[ 29.9  52.2 -10.2  91.0  53.1  75.9  61.8  23.9  89.5  89.3  24.2]  W
[-12.0  33.4  42.1  -5.4 -16.2  -9.8 -13.5 -19.0  -9.1  -7.6  41.0]  T
[55.3 33.4 23.5 45.8 48.4 57.5 59.2  7.4 -0.1 19.8 58.9]  U
[ 61.8  23.9  29.9  24.3  91.0  89.5  89.3  53.1  75.9 -10.2  52.2]  M
order: [-0.1 23.5 57.5 55.3 33.4 58.9  7.4 19.8 48.4 59.2 45.8]
U
order: [-10.2  23.9  24.3  29.9  52.2  53.1  61.8  75.9  89.3  89.5  91.0]
M
order: [-10.2  23.9  24.2  29.9  52.2  53.1  61.8  75.9  89.3  89.5  91.0]
W

[ 52.3   9.4 -11.6  24.5  22.7   0.2  22.0 -34.4  11.5  54.1  -1.7  33.5
  15.3  41.3  53.3]  G
[ 52.3   9.4 -11.6  24.5  22.7   0.2  22.0 -34.4  11.5  54.1  -1.7  11.9
  15.3  41.3  53.3]  X
[ 51.3   0.5  46.8   7.8   8.9  72.6   7.6  22.9  14.7  30.0  43.6  39.6
   3.6  44.4 -19.5]  R
[  3.7  30.0  44.3 -19.5   0.5  39.6  46.8  22.9  72.6   7.8  14.7   7.6
  43.6  51.3   8.9]  H
[  0.5  44.4  14.7  22.9  51.3 -19.5   7.8  46.8   3.7  43.6  72.6  39.6
  30.0   7.6   8.9]  C
[ -1.7  33.5  15.3 -56.1   0.1  11.5  24.5 -11.6  22.0 -34.4  54.1   9.4
  41.3  53.3  22.7]  S
[-56.1   9.4 -11.6  24.5  22.7   0.2  22.0 -34.4  11.5  54.1  -1.7  33.5
  15.3  41.3  53.3]  D
order: [ 72.6   7.8  51.3  30.0  43.6  46.8   3.7 -19.5  39.6  14.7   8.9  22.9
  44.3   7.6   0.5]
H
order: [ 30.0   7.6   8.9   0.5  44.4  14.7  22.9  51.3 -19.5   7.8  46.8   3.7
  43.6  72.6  39.6]
C
order: [ 33.5   0.2  24.5  22.0  -1.7  15.3  52.3  54.1  41.3  11.5 -34.4  22.7
   9.4  53.3 -11.6]
G
order: [ 53.3  41.3  15.3  33.5  -1.7  54.1  11.5 -34.4  22.0   0.2  22.7  24.5
 -11.6   9.4  52.3]
G
order: [  0.2 -34.4  -1.7  11.5  24.5  41.3  22.7  54.1  33.5  15.3  53.3 -56.1
 -11.6   9.4  22.0]
D
order: [ 53.3  41.3  15.3  33.5  -1.7  54.1  11.5 -34.4  22.0   0.2  22.7  24.5
 -11.6   9.4 -56.1]
D

[-21.1   2.3  62.2  16.6  70.8 -98.6  84.3] = K
[  2.3  16.6 -21.0  84.3  62.2 -98.6  70.8] = F
[ -5.3 -14.6  42.5   8.7  83.3 -61.6  80.7] = N
[-50.1 -28.7  56.6  23.5  61.4 -74.4  31.9] = Q
[-32.5 -30.9  62.8   2.5  74.6 -42.0  39.2] = L
[ -8.5 -26.5  88.1  11.8  53.2 -66.8  65.5] = Y
[-47.6 -26.6  50.7  26.2  58.7 -74.5  59.3] = B
[-53.9 -26.6  50.7  26.2  58.7 -74.5  59.3] = A
[-20.7  -8.0  68.7  -4.7  79.4 -54.7  86.1] = P
[-50.1  23.5  56.6  32.0 -74.4  61.4 -28.7] = V
[-21.1   2.3  62.2  16.6  70.8 -98.6  70.3] = J
order: [ 62.2 -21.1   2.3  84.3  16.6  70.8 -98.6]
K
order: [-74.4 -50.1 -28.7  23.5  31.9  56.6  61.4]
Q
order: [ 61.4 -74.4  31.9 -50.1 -28.7  56.6  23.5]
Q

[-24.7   6.9 -14.0  -7.7] : lesu
[ -7.7 -24.7   6.9 -14.2] : Nure
[  6.9 -24.7  -7.7 -14.1] : vip
order: [-14.1  -7.7 -24.7   6.9]
vip
order: [-14.2   6.9 -24.7  -7.7]
Nure

[-16.9  10.7  14.1  27.4  26.9   2.0  18.6  11.0   0.4  -9.1   1.5 -14.5
  15.4  -7.8 -11.0   4.4 -13.5  -7.4  29.6 -14.8 -16.3  -0.6  -4.2   2.9
 -28.9   9.2   1.2   1.9 -11.3  -3.4  23.2  -4.8  15.9 -19.2  19.9  25.4
  -9.9  11.1 -17.4  -7.8  -2.3 -24.1 -21.1  17.9 -10.3   1.1 -14.0  -4.1
 -10.7  26.6  -1.1   3.9  -7.1 -12.0  -5.6   4.6  13.9  23.4]  Nasab
[ -7.8  -9.1   1.9  14.1   1.5  -4.2   3.9  10.7   4.6 -14.0   1.1  -9.9
  25.4 -14.8  11.0 -16.9  -4.8   0.4 -11.0   2.9 -14.5  -7.1   1.2 -10.3
  -3.4 -24.1  -5.6  13.9  23.2  19.9 -16.3   2.0  -0.6  15.9 -10.7  17.9
   9.2 -28.9  -1.1  -7.4  15.4  29.6  26.6 -21.1  18.6  -7.7  11.1  23.4
  27.4  -4.1 -12.0 -13.5  26.9 -19.1 -17.4 -11.3  -2.3   4.4]  vipul
[ 11.0  -0.6   1.2  -2.3   2.9 -11.3  -9.1  -7.1   0.4  -1.1   9.2 -21.1
 -10.7 -14.0 -10.3 -14.8  11.1 -28.9   1.5  27.4  -9.9  -4.2  15.4  14.1
  29.6   2.0  -4.8  -7.8  17.9  15.9 -24.1   3.9  10.7  -7.7   4.4 -11.0
 -17.4  13.9 -16.9  26.9  23.4 -19.2  -3.4   4.6  18.6  -7.4 -13.5  23.2
  19.9   1.9 -16.3  25.4 -14.5  -5.6  26.6   1.1  -4.1 -12.0]  lelem
order: [-28.9 -24.1 -21.1 -19.1 -17.4 -16.9 -16.3 -14.8 -14.5 -14.0 -13.5 -12.0
 -11.3 -11.0 -10.7 -10.3  -9.9  -9.1  -7.8  -7.7  -7.4  -7.1  -5.6  -4.8
  -4.2  -4.1  -3.4  -2.3  -1.1  -0.6   0.4   1.1   1.2   1.5   1.9   2.0
   2.9   3.9   4.4   4.6   9.2  10.7  11.0  11.1  13.9  14.1  15.4  15.9
  17.9  18.6  19.9  23.2  23.4  25.4  26.6  26.9  27.4  29.6]
vipul
order: [-21.1 -12.0 -10.3   9.2  10.7  -4.1 -10.7 -17.4  11.0  29.6  -7.8  15.4
   1.1  23.2   0.4   4.4  17.9 -11.3  -5.6  -2.3  27.4  23.4  13.9 -14.5
 -14.8   2.9 -28.9   4.6  11.1  26.6  -7.1 -19.2  -7.8 -14.0 -16.9  -4.2
  -0.6  18.6   1.9   1.5  19.9 -13.5   2.0  -7.4  -3.4 -11.0 -16.3  26.9
   1.2   3.9  -9.1 -24.1  14.1  25.4  -9.9  -4.8  -1.1  15.9]
Nasab
order: [ 23.2 -17.4  -4.8  -4.2  15.4  -7.1 -14.8 -13.5 -10.7  17.9  -1.1   4.4
 -19.1  10.7  23.4  29.6  26.9  15.9   9.2  -9.9 -10.3  -7.7 -16.3  25.4
 -14.5  -7.4  -4.1   1.1   4.6  18.6   1.2 -11.0  -0.6  -5.6   1.9 -28.9
  -2.3 -14.0   1.5   2.9  26.6 -24.1   0.4 -11.3  -9.1  -3.4 -21.1  -7.8
  11.0   3.9  19.9 -12.0  13.9  27.4   2.0 -16.9  11.1  14.1]
vipul
order: [-28.9 -24.1 -21.1 -19.2 -17.4 -16.9 -16.3 -14.8 -14.5 -14.0 -13.5 -12.0
 -11.3 -11.0 -10.7 -10.3  -9.9  -9.1  -7.8  -7.7  -7.4  -7.1  -5.6  -4.8
  -4.2  -4.1  -3.4  -2.3  -1.1  -0.6   0.4   1.1   1.2   1.5   1.9   2.0
   2.9   3.9   4.4   4.6   9.2  10.7  11.0  11.1  13.9  14.1  15.4  15.9
  17.9  18.6  19.9  23.2  23.4  25.4  26.6  26.9  27.4  29.6]
lelem
order: [ 23.4  13.9   4.6  -5.6 -12.0  -7.1   3.9  -1.1  26.6 -10.7  -4.1 -14.0
   1.1 -10.3  17.9 -21.1 -24.1  -2.3  -7.8 -17.4  11.1  -9.9  25.4  19.9
 -19.2  15.9  -4.8  23.2  -3.4 -11.3   1.9   1.2   9.2 -28.9   2.9  -4.2
  -0.6 -16.3 -14.8  29.6  -7.4 -13.5   4.4 -11.0  -7.8  15.4 -14.5   1.5
  -9.1   0.4  11.0  18.6   2.0  26.9  27.4  14.1  10.7 -16.9]
Nasab
order: [ 18.6 -28.9  -2.3  -7.7  15.9  23.2 -13.5  17.9   1.5  25.4  -4.1 -21.1
 -24.1   2.9   1.9   3.9  15.4 -14.0  -3.4  14.1 -19.2  -4.2 -14.8 -17.4
   2.0 -11.0  -4.8   1.1  -1.1   4.6 -10.3 -12.0   9.2  11.1 -11.3  13.9
  -7.1 -10.7  -0.6   0.4  27.4  -5.6   4.4 -16.9 -16.3   1.2  -9.1  -9.9
  11.0  -7.8  10.7  26.9  26.6 -14.5  19.9  -7.4  29.6  23.4]
lelem
order: [ -9.9  26.9   9.2 -14.8  15.9  -9.1  -7.8  23.2  -4.2  -1.1 -14.5  19.9
  -0.6  -5.6 -16.3 -14.0  26.6   1.2  25.4 -11.0  27.4   4.6  -3.4  13.9
  14.1 -24.1 -11.3   1.5  -2.3 -13.5 -21.1 -10.7  -7.1   2.0  17.9 -10.3
  29.6  11.1   3.9  -7.4  -4.8  23.4  -7.8   4.4  10.7   2.9 -12.0  -4.1
  11.0  18.6   1.9  15.4 -28.9   1.1 -19.2 -17.4 -16.9   0.4]
Nasab

[ 76.1 -14.9 -85.1   6.6   0.1  19.2  95.0] -> gegol
[ 19.2   6.6  95.0 -85.1  76.1 -14.8   0.1] -> luze
[-22.1  60.9 -14.9 -48.3   1.0 -14.4  75.2] -> pituz
[-48.3  60.9   0.9 -14.4 -22.1  75.2 -14.9] -> vuzeg
order: [-85.1 -14.9   0.1   6.6  19.2  76.1  95.0]
gegol
order: [  0.1  19.2  95.0 -14.9 -85.1   6.6  76.1]
gegol
order: [-14.9 -48.3  60.9   0.9 -14.4 -22.1  75.2]
vuzeg
order: [  0.1 -14.8  76.1 -85.1  95.0   6.6  19.2]
luze
order: [-85.1 -14.8   0.1   6.6  19.2  76.1  95.0]
luze
order: [ 75.2 -22.1  60.9 -14.9 -48.3   1.0 -14.4]
pituz

[-53.3  57.5  18.4 -17.6  59.6  12.2 -70.2  70.4  18.9 -51.3] : ponev
[-11.6  12.5 -21.5 -30.9  34.7 -70.6 -68.6 -34.1  21.0 -44.2] : beno
[-53.3  57.5  18.4 -17.6  59.6  12.2  95.8 -67.7   3.8  51.0] : Keba
[-34.1 -21.5 -70.6 -68.6 -30.9 -11.7  34.7 -44.1  12.5  21.0] : Gorov
[-67.7  12.2  59.6 -53.3  51.0  57.5  18.4   3.8  95.8 -17.7] : fetu
order: [-67.7 -53.3 -17.7   3.8  12.2  18.4  51.0  57.5  59.6  95.8]
fetu
order: [ 21.0 -34.1 -21.5 -70.6 -68.6 -30.9 -11.7  34.7 -44.1  12.5]
Gorov
order: [ 21.0  12.5 -44.1  34.7 -11.7 -30.9 -68.6 -70.6 -21.5 -34.1]
Gorov
order: [-17.7  59.6 -53.3  95.8 -67.7  18.4  57.5  51.0   3.8  12.2]
fetu
order: [ 59.6 -17.6  57.5  51.0  95.8   3.8 -67.7  12.2  18.4 -53.3]
Keba

[  0.1  23.9   3.9 -26.1  13.6   3.6  17.3  48.9 -25.4  32.0 -24.9  32.2
 -48.1 -41.5  60.2   4.8  45.9 -40.9  -0.2   6.9  -9.6  32.8  11.5  18.0
 -29.1 -52.0 -41.2  40.9  84.2 -51.7  -4.8 -22.6 -34.7  18.4  24.1  24.8
  11.1  -3.5 -24.2  50.6  63.7 -25.4  30.3 -36.3  26.8 -29.6  -7.4 -14.8
 -28.9  19.1  10.4 -24.8] = Vigug
[ 52.3 -30.2 -41.5  -4.2  63.1 -24.6 -55.7  50.8  22.9  19.3   9.7 -57.3
  38.1  -7.9 -20.0  16.0  13.9  -0.4   6.5 -39.9 -37.9  37.3  35.7 -30.3
 -45.9  58.3 -28.5 -15.9 -27.8 -23.5  19.5  -1.2  90.4  -3.5  -6.3 -36.7
 -27.8  67.1  25.5  12.3  37.7 -33.0 -44.8  16.0  10.8  22.5 -32.3  -6.5
 -60.9  -9.5  73.2  23.0] = dotu
[ -6.3  22.9  -0.4 -32.3  19.5  23.0   6.5  63.1 -36.7  38.1 -24.6  22.5
 -44.8 -39.9  73.2  -9.6  52.3 -45.9  -3.5  13.9 -15.9  37.7  10.8  16.0
 -28.5 -55.7 -57.3  37.3  90.4 -60.9  -4.2 -20.0 -23.5  12.3  35.7  19.3
   9.7  -7.9 -27.8  58.3  67.1 -30.2  25.5 -41.5  50.8 -37.9  -6.5 -27.8
 -30.3  16.0  -1.2 -33.0] = kubi
[  2.0  21.9   5.1 -21.9  13.2  -2.2  20.0  47.8 -26.0  30.5 -19.6  30.7
 -51.2 -45.7  61.7   8.9  41.0 -37.5   1.0   3.9  -8.1  29.2  12.7  18.8
 -23.9 -52.6 -37.4  31.3  95.8 -46.3  -6.2 -26.5 -32.8  22.3  19.5  26.6
  11.8  -2.6 -17.2  51.7  67.3 -22.9  34.1 -36.4  19.3 -27.9  -9.3  -9.9
 -24.3  18.3  12.9 -19.5] = lagi
[ 10.7  -4.1   9.3  16.1  -8.5 -39.6  25.7 -25.1  19.7 -14.2   2.6  13.7
   3.7   4.1 -35.3  28.1 -18.2  20.0   6.5 -18.4  16.0 -12.1  -1.7   2.6
   4.4   4.0  21.6  -6.8 -13.5  25.5  -1.3  -8.1 -13.3  10.7 -29.4   6.9
   4.4   7.3  17.8   0.9 -13.9  10.5   9.2   7.8 -51.3  16.6  -2.1  32.5
  12.8   0.4  23.9  24.9] = tos
[ -3.6  -1.8   9.4  -5.9 -10.4  -3.8   3.7 -13.7  -2.6   1.8  -0.3   8.5
   3.8   1.3   2.1   1.6   0.1  11.3  -0.9  -4.1   5.8  -2.7  -3.2   0.1
   1.7  -8.1  10.1   7.6  -9.0  -1.8  10.4   6.2  -2.3  -4.8 -11.7  -2.9
   1.9   3.5  -1.9  -7.3  -0.7  -4.8   0.3  -2.3  -2.1   8.1  -0.3  -5.3
 -10.1  -2.5   5.5  -2.2] = rig
[  2.6  32.5  10.7  25.5  28.1   3.7   4.4  17.8 -14.2 -39.6  -8.5   7.8
 -29.4  21.6  16.1   6.9  23.9 -13.9  10.5 -13.5   4.4  16.6 -12.1   2.6
  -1.3  16.0   7.3  -4.1 -18.2  19.7  -6.8   4.1 -51.3  -8.1  -1.7   9.3
   0.9  13.7  -2.1   6.5 -35.3  10.7  12.8 -13.3  24.9   9.2  20.0  25.7
   4.1 -18.4   0.4 -25.1] = vagov
order: [-51.3 -39.6 -35.3 -29.4 -25.1 -18.4 -18.2 -14.2 -13.9 -13.5 -13.3 -12.1
  -8.5  -8.1  -6.8  -4.1  -2.1  -1.7  -1.3   0.4   0.9   2.6   2.6   3.7
   4.0   4.1   4.4   4.4   6.5   6.9   7.3   7.8   9.2   9.3  10.5  10.7
  10.7  12.8  13.7  16.0  16.1  16.6  17.8  19.7  20.0  21.6  23.9  24.9
  25.5  25.7  28.1  32.5]
tos
order: [-33.0  -1.2  16.0 -30.3 -27.8  -6.5 -37.9  50.8 -41.5  25.5 -30.2  67.1
  58.3 -27.8  -7.9   9.7  19.3  35.7  12.3 -23.5 -20.0  -4.2 -60.9  90.4
  37.3 -57.3 -55.7 -28.5  16.0  10.8  37.7 -15.9  13.9  -3.5 -45.9  52.3
  -9.6  73.2 -39.9 -44.8  22.5 -24.6  38.1 -36.7  63.1   6.5  23.0  19.5
 -32.3  -0.4  22.9  -6.3]
kubi
order: [  9.4  -5.9 -10.4  -3.8   3.7 -13.7  -2.6   1.8  -0.3   8.5   3.8   1.3
   2.1   1.6   0.1  11.3  -0.9  -4.1   5.8  -2.7  -3.2   0.1   1.7  -8.1
  10.1   7.6  -9.0  -1.8  10.4   6.2  -2.3  -4.8 -11.7  -2.9   1.9   3.5
  -1.9  -7.3  -0.7  -4.8   0.3  -2.3  -2.1   8.1  -0.3  -5.3 -10.1  -2.5
   5.5  -2.2  -3.6  -1.8]
rig
order: [ 37.7  25.5  63.1  -4.2 -57.3 -15.9   9.7  12.3  58.3  22.9 -28.5  -0.4
 -27.8  50.8  67.1   6.5 -33.0 -32.3 -44.8  -6.3  16.0  -9.6  37.3  35.7
  -7.9 -37.9  23.0 -27.8  13.9 -41.5  -1.2 -23.5  73.2 -36.7  10.8 -20.0
 -30.3  19.3  52.3  38.1 -60.9  19.5 -39.9  -3.5 -45.9 -55.7  16.0  90.4
  -6.5 -30.2 -24.6  22.5]
kubi
order: [ -1.7   2.6   4.4   4.0  21.6  -6.8 -13.5  25.5  -1.3  -8.1 -13.3  10.7
 -29.4   6.9   4.4   7.3  17.8   0.9 -13.9  10.5   9.2   7.8 -51.3  16.6
  -2.1  32.5  12.8   0.4  23.9  24.9  10.7  -4.1   9.3  16.1  -8.5 -39.6
  25.7 -25.1  19.7 -14.2   2.6  13.7   3.7   4.1 -35.3  28.1 -18.2  20.0
   6.5 -18.4  16.0 -12.1]
tos
order: [-52.6 -51.2 -46.3 -45.7 -37.5 -37.4 -36.4 -32.8 -27.9 -26.5 -26.0 -24.3
 -23.9 -22.9 -21.9 -19.6 -19.5 -17.2  -9.9  -9.3  -8.1  -6.2  -2.6  -2.2
   1.0   2.0   3.9   5.1   8.9  11.8  12.7  12.9  13.2  18.3  18.8  19.3
  19.5  20.0  21.9  22.3  26.6  29.2  30.5  30.7  31.3  34.1  41.0  47.8
  51.7  61.7  67.3  95.8]
lagi

